A =
4972	5909	3275	7119
6406	3160	5627	6067
4878	6802	5505	4923
5778	7864	5131	7158
5196	7230	3696	4751
4540	4650	4932	3793
6092	4729	7426	5496
6725	5294	2202	5808
5067	3641	6881	4978
7152	6432	4616	6576
4982	5376	7714	4438
7064	6785	3958	5532
5653	3000	6155	5373
5784	8827	5044	4658
The entry just left of the smallest entry -> 5294
What is the entry just right of the largest entry?
Answer: 5044
The largest entry in the last column: 7158
What is the entry just right of the smallest entry?
Answer: 5808
What is the last entry, reading row by row?
Answer: 4658
The smallest entry in the first column -> 4540
The fourth-last entry, reading row by row is 5784
The entry directly above 5373: 5532
The third smallest entry is 3160
The entry directly above 4729 -> 4650
The first entry of the smallest entry's row: 6725
The entry in the top-right corner: 7119
What is the entry directly above 4658?
Answer: 5373
The first entry, reading row by row: 4972
The entry just left of 5505: 6802
What is the entry directly below 3793?
Answer: 5496
The maximum: 8827
What is the smallest entry in the last column?
Answer: 3793
What is the largest entry in the first column?
Answer: 7152
The entry directly below 4878 is 5778
What is the entry just right of 5778?
Answer: 7864
What is the third entry in reading order?
Answer: 3275
What is the entry directly above 5653?
Answer: 7064
The 3rd entry on the main diagonal: 5505
The entry directly above the smallest entry: 7426

Read these off the grid that follows.
1) Read off the entry just right of -3.00.
2) Read off the first entry in reading order.
3) Read off the third entry in reading order.
4) Read off the largest entry.
[[ 0.34  3.85 -2.43 -0.70  2.14 -3.51 -1.47  2.22  0.00  0.48  0.04 -1.40
   1.35 -0.31 -1.38 -2.32]
 [-3.44  2.26 -5.60 -0.11  0.04  6.49  1.20 -2.84 -0.34  1.39  0.71 -0.06
  -0.59  0.46  1.04  4.91]
 [ 3.35 -1.38  3.54 -1.51 -0.20 -0.62 -1.10  1.13  1.41  0.28 -1.23 -0.08
  -0.89 -1.19 -0.03 -1.71]
 [ 0.71  1.67  3.43  0.55  0.75 -0.78 -0.62  0.67  2.23  0.13  1.51  0.87
   3.76 -2.91 -0.21  1.59]
 [ 0.83  1.41 -3.10  1.34 -2.61 -1.40  3.52 -1.05  0.23 -0.17 -0.71 -0.53
   0.05 -3.52 -1.17  0.67]
 [ 1.30  0.18  2.93 -0.36  2.23 -0.55 -0.56  3.73 -1.54  3.06 -0.63  0.53
  -3.73  0.63  0.17  2.27]
 [-0.50 -0.55 -6.21 -4.10 -1.71  5.09 -0.90  3.85 -2.23  0.48  0.31  0.10
  -0.45 -0.66  0.60  1.84]
 [ 0.29 -0.31 -3.00 -1.90 -0.24  3.07  1.11  1.05 -2.16 -1.54  1.15  0.42
   1.65 -1.18  1.43 -2.11]]
1) -1.90
2) 0.34
3) -2.43
4) 6.49

Read these off the matrix that follows. Counting starts at 0.
1) What is the entry at row 1, column 0?
2) What is the entry at row 0, column 2?
3) What is the entry in row 1 and column 1?
4) What is the entry in row 2 and column 0?
5) What is the entry directly above the smallest entry?
array([[63, 55, 30, 24, 58, 57, 56, 39],
       [71, 61, 29, 36, 67, 51, 44, 48],
       [71, 45, 38, 52, 57, 70, 59, 79],
       [48, 16, 86, 68, 20, 59, 86, 44],
       [39, 29, 77, 37, 27, 72, 73, 52],
       [50, 49, 37, 24, 69, 67, 23, 67],
       [54, 60, 37, 25, 68, 60, 53, 55],
       [37, 26, 80, 54, 20, 62, 74, 43],
       [29, 51, 72, 42, 36, 50, 53, 45],
       [59, 49, 34, 14, 63, 62, 39, 49],
       [70, 54, 28, 40, 68, 56, 43, 48],
       [54, 55, 31, 17, 59, 70, 33, 57],
       [67, 32, 55, 65, 30, 62, 85, 60],
       [45, 49, 51, 25, 64, 60, 54, 50],
       [76, 43, 36, 64, 68, 57, 55, 60]])
1) 71
2) 30
3) 61
4) 71
5) 42
